Each row below holds a small network's activations on one input, seen along a few directions.
In each table, some parts of the input vary, and every possible input appears once, in random order.
A made-up example of a description, with smaller parts first: one of 4 places along a line, together with either a single point or one of 9 places around a ring or (one of 2 separate values, together with one of 5 places around a ring).
Shared parts are said once, and a part with two or three values counts as separate values.

Rows:
row 1: [ 14   3 -40  -2  51  39  10  -3 -18  44  10 -39  14  -1  23  27]
row 2: [  1  24  18   9 -30 -27 -21  25  28 -32 -10  43  -5 -13   4 -46]
row 3: [ 10  12 -43   9  52  16  32   9  -7  28  23 -12   8  -3  -7 -11]
row 4: [  4   7  11  -6 -18  -2 -50  25  33  13 -28  28   3   4   4 -36]
row 5: [  9  32 -31  18  33 -12  54  10 -16 -16  37  -3   2 -15  -9 -27]
row 6: [ 31 -41 -13  -6  49  32  -6 -34  -9  33  22 -75   2   7  26  58]
row 7: [  6  27  28   2 -57 -55  -5  24 -10 -72   9  33 -40 -30 -14 -51]
row 8: [-119  -39   45   -6  -74    6   70  -57  -41   30  -25   48   48   78
  -54   69]
row 9: [ 12  32 -20  14   7 -39  67  12 -39 -61  48  -4 -33 -35 -29 -29]
row 10: [ 26 -53  33 -16  -3  18 -81 -20  48   9 -37 -25  -7   6  26  42]
row 11: [  8  -4  12 -15 -10  23 -69  10  31  25 -48   6   8   3  30   5]
What is each input in this table made of?
Answer: either a single point or (one of 2 separate values, together with one of 5 places along a line)
Which other rows does row 6 become when the choice among 2 separate values takes its other values? List them by row number.
Answer: row 10
Which other rows does row 5 become when the choice among 2 separate values takes its other values? List them by row number.
Answer: row 2

Rows:
row 12: [ 85  21 -14 -21  14 -17 -74  38   1 -36   7 -45 -64 -68  33 -32]
row 13: [ 13 -20 -14  21  50  31  51 -38   9  11  43 -25  15  12   6  27]
row 14: [ 63  33 -70 -12  43 -17 -47  69 -17   7  -4 -16 -19 -45  16 -56]
row 15: [ 58  -1  22   1   5  -6 -53  11  44 -26   0 -26 -21 -28  44 -20]
row 16: [-48 -45  49 -30 -57  12 -62 -38 -13  27 -53 -11  12  32   5  85]
row 17: [ -35   30   52   15  -99  -82   34   20   -5 -114    6   77  -37  -23
  -43  -50]
row 18: [-72 -13   4 -21 -24  27 -37 -10 -32  71 -53  16  49  47  -7  56]
row 19: [ 42  13 -30  18  64  20  41 -16  -9 -13  53 -53  -2 -12  13  -3]
row 20: [-15 -40   5   2  24  44  56 -49  -5  31  18 -29  21  43 -17  50]
row 21: [ -5   3 -11  11  20  19 -23  14  45  50  -9  31  32  16  23 -23]
row 22: [-51  40   3  28 -38 -56 123  -6 -61 -88  63  50 -17  -9 -75 -44]
row 23: [-33 -41  -2 -12   1  18 -14   3  28  60 -41  25  44  43  -3   6]
row 24: [ 32  38 -31   7  43   7 -27  31  31  19 -11   3  16  -8  22 -45]
row 25: [-56 -34  -2 -17  -7  38  35 -45 -61  47 -14 -31  26  36 -14 101]
row 26: [ -9 -55  57 -12 -35  18 -41 -29  49  20 -34  -4   0  29  10  33]
row 27: [ 62  34 -60   1  65  11  23  26 -45 -15  46 -69 -48 -59  14 -10]
row 28: [ 25 -35  39   5  -9   4 -48 -13  65   0 -12   3  -7  -4  34   8]
row 29: [-55  73   1  15 -60 -71  64  32 -22 -51  -4 104   0  -2 -63 -83]
Changing only one part turns row 12 into row 27. The same change can be made to row 26. Which row results?
Answer: row 20
What is each input in this table made of?
Answer: one of 3 separate values, together with either a single point or one of 5 places along a line

Rows:
row 30: [ 70   6   6  17  28 -10 -36   4  51 -37  20 -18 -24 -41  42 -31]
row 31: [  0 -81  56 -20 -10  46 -76 -52  65  54 -55 -18  26  52  38  56]
row 32: [ 57 -20   4   7  13  11  -3  13  30  -5  28 -37 -43 -28  20 -17]
row 33: [ 34 -23  -2   2  37  26  31 -10  18  -8  29 -48 -20  -7   6   7]
row 34: [-29 -39   7 -18   3  54 -98  -9  53  99 -72   0  64  65  10  44]
row 35: [-42   2  20 -11 -45 -12  32 -12 -54 -32 -14  16 -20   6 -36  18]
row 36: [-14  53  -4  12 -26 -37 -28  38  24 -28 -20  65  23   1  -9 -67]
row 37: [-60  -7   5   8 -23 -15  58 -38 -66 -21   3  21  11  14 -22  53]
row 38: [-66  17 -22  21   3   0  64 -12 -26  22   8  39  54  37 -35   4]
row 39: [-26  26  -3  -3 -32 -15   6  38   3  13  -9  64   0   9 -35 -59]
row 40: [-22   5  26 -12 -63 -35 -10  15 -32 -33  -5  19 -35  -5 -31 -14]
row 41: [-39 -23  24  17 -17  -3  77 -47  -3 -17  30  20  21  20 -13  28]
row 42: [ 44  49 -39  11  51 -11 -48  41  24   7   1   4  10 -31  34 -60]
row 43: [ 25  -3 -22 -21  23   8   4  -4 -45  -5  17 -62 -23 -15  -7  24]
row 44: [ -4  29  25  -3 -51 -51 -32  15 -16 -71 -29  47 -18 -22   5 -19]
row 45: [-52  29  -2  -1 -17   1  44  16 -13  22  -7  40  23  24 -38 -32]
row 46: [ 15   7  44  20 -45 -42  -7  11  47 -62  -6  42  -9 -16  12 -33]
row 47: [ -3 -16  42   8 -57 -18  21  10  27 -29   7  26 -31  -4 -12 -25]
row 48: [ 22 -23 -13  19  47  19  59 -33   3   8  43 -40   8  -1  21  46]
row 49: [ 43  -1 -17 -19   8  -6 -34  20 -29  -9  17 -49 -45 -34   4  -5]
row 50: [ -6  21 -58  18  71  27  48  -5 -24  53  25 -17  41  11  11  14]
row 51: [ -27  -65   28  -38  -23   37 -103  -33   20   54  -73  -20   19   29
   16   97]
row 52: [ 13  27 -48  -3  54  32  22  22 -11  46  10 -25  13   2  -2 -26]
row 53: [ 30  28 -44  -3  38  17 -16  44   5  43  12 -11  -8 -17  10 -53]
row 54: [-22 -17  39   1 -38   0  53 -22  10 -27  14  14  -9  12 -25  -6]
row 55: [  1  -8 -42  -4  46   8  39 -31 -50   5  22 -42  -1 -15   4  71]
row 56: [ 58  24 -12  -5  24 -32 -66  20 -10 -44   4 -31 -23 -47  31 -15]
What is each input in this table made of?
Answer: one of 3 separate values, together with either a single point or (one of 2 separate values, together with one of 4 places along a line)
Changing only the choice among 3 separate values turns row 51 into row 34. The same change can be made to row 44. Which row results?
Answer: row 36
Which other rows does row 55 become when the choice among 2 separate values takes its other values? List them by row number.
Answer: row 37

Rows:
row 57: [  4 -26   7 -13   9  25 -34 -13  15  31 -21 -19   7  12  14  27]
row 58: [  7  12   1   3  -6 -14  14   7  -6 -25  11   6 -16 -15  -5 -19]
row 59: [  6 -12  -5  -4  11  13  -7  -8  -2  11  -2 -13   0   0   9  20]
row 60: [  5  34 -11  10  -3 -28  23  22 -12 -32  18  16 -10 -18 -15 -41]
row 61: [  5  -9   1  -4   5   6  -7  -5  -1   3  -2 -12  -5  -4   5  12]
row 62: [  3 -14  -8  -2  21  23  -8 -11   5  28  -4 -20  13   9  14  25]
row 63: [  3 -27  -2 -11  21  33 -37 -16  14  48 -22 -23  22  22  20  34]
row 64: [  4  40  -2   9 -18 -36  18  28  -8 -45  14  27 -18 -24 -15 -52]
row 65: [  1 -29  -1 -10  21  40 -36 -16  20  55 -23 -22  26  25  23  36]
row 66: [-105  -30   50   -3  -74    0   42  -44  -15   15  -35   53   46   65
  -43   57]
row 67: [  5  34  -8   9 -12 -31  22  26 -12 -39  17  25 -18 -23 -15 -45]
row 68: [  5 -11  -8  -3  20  15  -9 -11  -2  20  -2 -19  10   6  11  22]
row 69: [  8 -25  10  -9   5  19 -37 -11  20  22 -19 -16   6  11  16  23]
row 70: [  4  28 -11  10   0 -21  26  20  -6 -28  16  17 -11 -17 -14 -36]
row 71: [  4  37   1  12 -23 -43  15  31  -5 -48  19  35 -23 -27 -15 -58]
row 72: [  8  12   4   6 -11 -21  11  10  -3 -28  16   8 -18 -16  -6 -25]
row 73: [  7   8  -5   4   0  -8  16   5  -9 -16  13   0 -11 -11  -4 -11]
row 74: [  5   7  -9   3  10  -6  17   2 -11  -5  16  -7  -5  -6  -5  -8]
row 75: [  9  -8   4  -1   1   0 -11  -3   5  -6   1  -9  -5  -5   7   8]
row 76: [ 6  3 -8  4 12  3 17  0 -2 -1 11 -6 -3 -4 -1 -3]
row 77: [  5 -26   1 -11  14  31 -36 -13  14  40 -22 -22  15  18  18  33]
What is each input in this table made of?
Answer: either a single point or (one of 4 places along a line, together with one of 5 places along a line)
